Each row below holds a small network's activations on one record, seen along a few directions.
Each row is followed by the record's values for the fields Musop, Fefit, Luk, Pek, Dobu, Tok.
Not every record has every field; a missing one is left out.
The largest differences between rows may come from other fields.
In the rows, 500 means zero.
Strong random noise was added to every row along 5 fixed directions; ignore it. To show where, here is one row again and again, with new noise each time:
[487 458 602 621 668 559 561 536 408 415 419 581 481 498 467 527 663 499
 356 566 486 305 467 508 508 485]
[547 576 529 582 495 500 658 495 461 443 405 422 666 399 467 572 625 464
 391 544 254 413 429 521 507 452]
[469 480 712 619 555 546 561 545 335 547 519 615 454 546 459 544 547 539
 468 463 516 280 379 537 493 603]
[538 551 486 552 710 581 683 497 507 313 438 404 477 415 369 502 698 394
 293 652 531 406 601 462 549 454]
[549 433 698 599 555 540 546 565 393 458 596 606 444 563 510 517 528 576
 509 441 493 336 330 662 369 643]
[672 684 612 500 437 610 821 385 385 390 663 283 503 368 394 530 564 303
 441 579 359 559 355 708 433 579]
[530 488 631 532 499 450 584 656 553 524 668 506 479 580 405 510 392 667
 614 331 607 347 465 528 394 768]

[577 668 410 442 581 538 798 461 554 402 479 187 556 321 318 518 567 372
 377 606 453 578 655 395 635 503]	Musop: l4 / Fefit: u4 / Luk: f3 / Dobu: h1 / Tok: t2
[609 667 326 426 645 525 837 475 633 259 487 159 534 300 303 474 705 303
 304 662 555 595 718 417 575 456]	Musop: l3 / Fefit: u4 / Luk: f2 / Dobu: h1 / Tok: t1
[614 431 596 473 350 473 353 509 466 517 710 556 431 652 688 476 359 644
 710 455 467 500 273 780 234 637]	Musop: l5 / Fefit: u1 / Luk: f1 / Pek: y2
[525 373 432 533 589 496 440 589 542 397 408 606 477 537 589 497 541 590
 504 539 460 462 475 631 378 466]	Musop: l8 / Fefit: u4 / Luk: f2 / Pek: y1
[581 469 586 488 533 577 660 385 378 313 541 452 449 399 537 470 663 336
 414 645 355 617 349 694 430 466]	Musop: l2 / Fefit: u4 / Luk: f1 / Dobu: h2 / Tok: t2
[560 425 339 467 560 469 467 569 640 433 382 434 617 440 601 511 510 570
 428 509 401 506 562 538 406 416]	Musop: l2 / Fefit: u4 / Luk: f3 / Pek: y1
[502 348 608 572 586 540 419 535 399 480 446 710 333 617 606 549 553 572
 478 487 525 413 404 678 399 529]	Musop: l8 / Fefit: u4 / Luk: f3 / Pek: y1
[484 510 625 539 270 446 629 388 294 518 512 567 559 369 582 572 568 403
 542 514  81 662 259 618 469 506]	Musop: l8 / Fefit: u4 / Luk: f1 / Dobu: h1 / Tok: t1
[702 453 332 356 422 397 513 646 819 334 757 274 566 545 557 418 281 670
 678 305 509 678 494 762 199 703]	Musop: l4 / Fefit: u4 / Luk: f2 / Pek: y1
[353 567 702 467 267 492 600 428 344 728 593 576 504 441 419 552 394 444
 540 454 410 545 406 358 608 607]	Musop: l2 / Fefit: u1 / Luk: f1 / Dobu: h1 / Tok: t1
[533 794 635 497 234 543 739 357 340 697 568 327 634 382 403 577 421 360
 510 494 317 580 340 516 594 539]	Musop: l7 / Fefit: u1 / Luk: f3 / Dobu: h1 / Tok: t2
[539 379 365 421 603 441 307 507 660 446 546 557 416 587 576 411 515 603
 551 488 678 493 657 479 417 405]	Musop: l3 / Fefit: u3 / Luk: f2 / Pek: y2
[649 313 382 537 693 392 431 714 783 223 477 499 506 574 553 441 532 732
 524 470 582 479 551 625 259 628]	Musop: l5 / Fefit: u4 / Luk: f3 / Dobu: h2 / Tok: t2
[337 525 569 542 512 569 466 431 282 733 376 637 493 548 456 558 554 419
 436 520 494 426 462 243 701 418]	Musop: l6 / Fefit: u3 / Luk: f1 / Dobu: h1 / Tok: t2
[323 487 586 564 597 540 518 472 355 608 418 634 327 469 386 534 595 408
 377 622 686 431 592 269 735 506]	Musop: l5 / Fefit: u4 / Luk: f1 / Dobu: h1 / Tok: t1
[588 537 642 486 554 647 543 476 300 592 649 504 350 606 435 481 443 462
 552 444 669 463 379 555 452 669]	Musop: l6 / Fefit: u3 / Luk: f3 / Dobu: h1 / Tok: t2
[480 580 372 456 343 338 544 664 718 606 584 352 703 509 449 551 314 693
 633 294 441 429 594 405 445 649]	Musop: l1 / Fefit: u1 / Luk: f2 / Pek: y1
[472 640 316 499 591 468 633 412 627 461 283 271 683 353 330 520 648 355
 336 644 425 537 740 293 720 292]	Musop: l4 / Fefit: u3 / Luk: f2 / Dobu: h2 / Tok: t2
[415 499 686 512 606 718 534 396 234 518 508 627 278 552 459 457 566 337
 367 660 694 383 448 566 558 489]	Musop: l2 / Fefit: u1 / Luk: f2 / Pek: y1
[478 490 420 510 532 517 441 513 559 546 441 399 540 517 436 447 519 476
 514 486 557 500 632 378 593 455]	Musop: l4 / Fefit: u3 / Luk: f1 / Dobu: h1 / Tok: t1
[517 637 565 535 622 630 712 313 341 487 413 413 428 365 349 506 718 227
 334 696 562 465 571 448 645 414]	Musop: l3 / Fefit: u3 / Luk: f3 / Dobu: h2 / Tok: t2
[717 656 397 421 368 451 689 427 645 453 633 203 693 380 432 505 446 467
 570 476 357 696 480 657 392 537]	Musop: l7 / Fefit: u3 / Luk: f3 / Dobu: h1 / Tok: t2
[497 450 473 487 466 476 431 578 614 480 526 583 516 555 579 441 379 636
 576 404 479 493 528 538 417 560]	Musop: l7 / Fefit: u1 / Luk: f3 / Pek: y1
[488 676 545 426 248 472 675 481 397 742 539 326 647 461 410 573 331 478
 601 390 432 469 452 469 612 609]	Musop: l2 / Fefit: u4 / Luk: f2 / Pek: y1
[527 440 528 683 471 534 358 504 381 637 231 554 703 541 623 574 588 544
 480 455 292 296 372 492 536 337]	Musop: l1 / Fefit: u3 / Luk: f3 / Dobu: h2 / Tok: t2
[497 555 685 562 295 420 571 529 351 669 549 507 597 497 517 580 376 550
 627 357 312 515 379 540 485 627]	Musop: l4 / Fefit: u2 / Luk: f3 / Dobu: h1 / Tok: t1
[415 567 332 525 408 377 457 528 643 540 237 440 738 480 522 584 555 560
 408 532 293 482 643 323 617 384]	Musop: l5 / Fefit: u1 / Luk: f2 / Pek: y1
[444 510 488 369 380 423 554 449 586 411 638 495 459 458 474 527 434 548
 628 383 486 673 536 524 449 648]	Musop: l6 / Fefit: u4 / Luk: f2 / Pek: y1
[407 500 621 519 538 599 532 524 360 633 464 624 360 529 463 509 494 441
 481 489 688 340 495 436 613 555]	Musop: l3 / Fefit: u4 / Luk: f2 / Pek: y1
[325 554 861 472 338 551 640 417 237 709 813 626 214 538 357 463 343 426
 640 394 645 515 408 449 583 807]	Musop: l4 / Fefit: u1 / Luk: f1 / Dobu: h1 / Tok: t1
[440 489 407 507 412 406 318 549 547 703 355 522 609 548 626 532 427 642
 552 427 432 404 558 333 623 308]	Musop: l7 / Fefit: u4 / Luk: f2 / Pek: y2
[519 347 378 505 653 471 349 520 544 356 403 707 512 537 619 461 602 538
 428 551 391 525 496 579 410 420]	Musop: l6 / Fefit: u3 / Luk: f2 / Pek: y1
[542 471 367 511 636 600 401 409 514 347 412 475 387 500 545 430 619 355
 318 666 563 469 594 495 554 194]	Musop: l1 / Fefit: u1 / Luk: f2 / Pek: y2
[463 520 748 522 415 620 547 302 178 659 604 598 390 460 456 518 550 314
 476 577 517 516 314 610 579 496]	Musop: l2 / Fefit: u3 / Luk: f1 / Dobu: h1 / Tok: t1
[543 579 393 440 330 371 519 548 582 633 574 437 634 517 461 522 343 558
 630 352 387 573 496 529 443 616]	Musop: l8 / Fefit: u3 / Luk: f2 / Pek: y1
[525 503 607 502 637 692 594 381 344 353 682 553 228 461 482 457 587 291
 365 621 614 506 457 685 449 534]	Musop: l1 / Fefit: u1 / Luk: f2 / Pek: y1
[570 510 486 484 413 521 520 477 508 541 505 520 599 476 544 528 479 485
 586 461 365 478 461 603 475 509]	Musop: l1 / Fefit: u3 / Luk: f2 / Pek: y1
[481 610 588 512 353 442 460 545 362 694 447 505 621 461 541 568 489 481
 540 414 357 402 362 466 606 461]	Musop: l1 / Fefit: u4 / Luk: f1 / Pek: y2
[513 372 477 529 452 469 360 583 497 536 357 612 652 524 669 523 479 619
 489 424 331 427 364 610 432 437]	Musop: l2 / Fefit: u4 / Luk: f2 / Pek: y1
[594 578 569 435 432 489 661 509 575 406 827 368 330 529 364 419 366 500
 649 477 692 621 515 620 358 809]	Musop: l5 / Fefit: u1 / Luk: f2 / Dobu: h2 / Tok: t2
[414 428 775 544 591 612 503 479 329 552 702 655 167 655 404 436 417 507
 520 451 844 388 461 534 501 691]	Musop: l4 / Fefit: u1 / Luk: f3 / Dobu: h2 / Tok: t2
[354 450 330 443 388 279 231 586 697 651 379 630 665 570 569 427 377 677
 659 362 510 481 660 235 611 378]	Musop: l7 / Fefit: u3 / Luk: f1 / Pek: y2
[492 599 290 435 552 435 461 511 622 444 322 379 637 475 500 448 529 406
 417 615 520 540 687 310 635 220]	Musop: l7 / Fefit: u2 / Luk: f1 / Pek: y2
[590 592 336 413 440 422 626 587 800 384 538 300 653 452 435 543 475 569
 493 415 380 544 616 500 448 567]	Musop: l1 / Fefit: u1 / Luk: f2 / Pek: y1
[313 366 373 479 571 395 401 453 678 222 413 667 502 402 529 444 652 543
 443 595 390 675 634 340 490 356]	Musop: l6 / Fefit: u1 / Luk: f1 / Dobu: h2 / Tok: t1
[656 441 325 370 438 342 387 655 813 353 576 426 683 559 706 470 397 738
 668 395 318 660 513 587 251 504]	Musop: l7 / Fefit: u2 / Luk: f1 / Pek: y2

Which values does each new row have?
[646 528 548 493 358 426 577 579 561 558 692 402 527 521 474 547 329 625
 655 371 510 545 373 659 343 752]	Musop: l5 / Fefit: u4 / Luk: f3 / Dobu: h1 / Tok: t2
[658 746 476 472 245 592 734 338 411 635 536 174 702 314 425 588 498 243
 539 555 205 635 395 525 586 463]	Musop: l1 / Fefit: u3 / Luk: f1 / Dobu: h1 / Tok: t2
[414 726 661 548 317 643 708 245 182 659 391 471 538 373 477 648 643 201
 329 608 207 470 371 492 738 350]	Musop: l1 / Fefit: u1 / Luk: f2 / Pek: y1
[718 405 314 440 539 430 326 644 752 309 515 397 650 571 747 457 503 730
 582 450 352 552 410 732 243 427]	Musop: l7 / Fefit: u4 / Luk: f1 / Pek: y2
[397 650 453 429 410 524 628 418 498 531 485 450 449 425 368 498 457 367
 493 593 489 599 639 362 606 501]	Musop: l8 / Fefit: u1 / Luk: f2 / Pek: y1
[552 775 675 413 332 558 691 381 303 764 695 291 425 494 399 573 283 365
 614 466 553 510 481 495 585 595]	Musop: l4 / Fefit: u2 / Luk: f3 / Pek: y2
[589 460 329 386 593 520 275 549 710 541 613 344 334 694 473 323 213 551
 662 377 952 523 728 431 444 528]	Musop: l4 / Fefit: u3 / Luk: f3 / Pek: y2
[602 513 636 428 398 537 431 453 372 496 661 465 406 514 618 442 453 423
 584 459 439 606 266 783 357 521]	Musop: l4 / Fefit: u4 / Luk: f1 / Pek: y2
[442 313 627 632 577 533 332 600 396 495 450 808 484 603 677 525 548 648
 486 444 399 267 321 648 374 499]	Musop: l1 / Fefit: u1 / Luk: f2 / Pek: y1
[467 367 575 609 524 449 408 588 447 560 326 652 614 515 652 540 557 676
 484 433 325 378 380 499 464 469]	Musop: l7 / Fefit: u4 / Luk: f3 / Dobu: h1 / Tok: t2
[583 609 554 542 608 704 623 407 376 564 523 352 348 507 332 482 548 298
 451 577 779 400 597 434 639 525]	Musop: l1 / Fefit: u3 / Luk: f3 / Dobu: h2 / Tok: t2
[476 430 351 473 424 417 313 647 727 661 491 429 628 596 461 476 301 710
 658 297 587 491 659 284 538 551]	Musop: l4 / Fefit: u3 / Luk: f1 / Dobu: h1 / Tok: t1
[468 550 452 511 403 485 417 425 398 641 360 490 476 490 538 541 516 449
 483 567 428 486 498 440 612 285]	Musop: l8 / Fefit: u4 / Luk: f2 / Pek: y2
[613 486 559 349 546 597 642 517 476 429 866 370 237 576 398 398 351 469
 591 450 907 549 537 696 371 781]	Musop: l2 / Fefit: u4 / Luk: f2 / Pek: y1
[353 568 453 524 544 380 596 631 618 688 365 438 565 505 312 568 456 597
 474 381 703 311 736  90 727 566]	Musop: l3 / Fefit: u4 / Luk: f3 / Dobu: h2 / Tok: t2
[526 560 409 420 503 482 652 456 662 314 647 320 486 403 415 429 518 410
 453 561 450 711 595 516 467 509]	Musop: l4 / Fefit: u1 / Luk: f1 / Dobu: h1 / Tok: t1
[499 443 441 511 638 500 418 488 597 465 353 552 540 512 524 517 580 541
 419 493 459 451 614 508 532 424]	Musop: l4 / Fefit: u3 / Luk: f3 / Pek: y1
[457 744 285 444 278 405 607 468 666 608 289 304 836 339 482 536 428 452
 457 482 209 609 659 262 675 359]	Musop: l7 / Fefit: u1 / Luk: f3 / Pek: y1
[419 605 513 504 485 458 615 597 533 713 439 428 531 475 323 567 441 555
 477 401 701 360 648 196 686 590]	Musop: l3 / Fefit: u4 / Luk: f3 / Dobu: h1 / Tok: t1
[474 683 508 449 401 534 634 488 463 681 572 353 504 468 420 508 374 450
 567 454 605 504 520 481 589 565]	Musop: l7 / Fefit: u4 / Luk: f2 / Pek: y1
[466 548 624 507 339 505 535 442 396 559 569 518 558 451 526 515 478 465
 508 481 291 591 333 567 490 514]	Musop: l4 / Fefit: u1 / Luk: f1 / Dobu: h1 / Tok: t1
[453 620 684 540 372 527 662 434 269 717 438 442 565 407 436 592 485 438
 481 469 350 440 378 444 637 549]	Musop: l4 / Fefit: u4 / Luk: f3 / Dobu: h1 / Tok: t2
[520 808 456 404 383 581 671 347 375 663 462 207 530 392 405 535 516 298
 436 600 509 558 580 361 743 371]	Musop: l7 / Fefit: u4 / Luk: f2 / Pek: y2
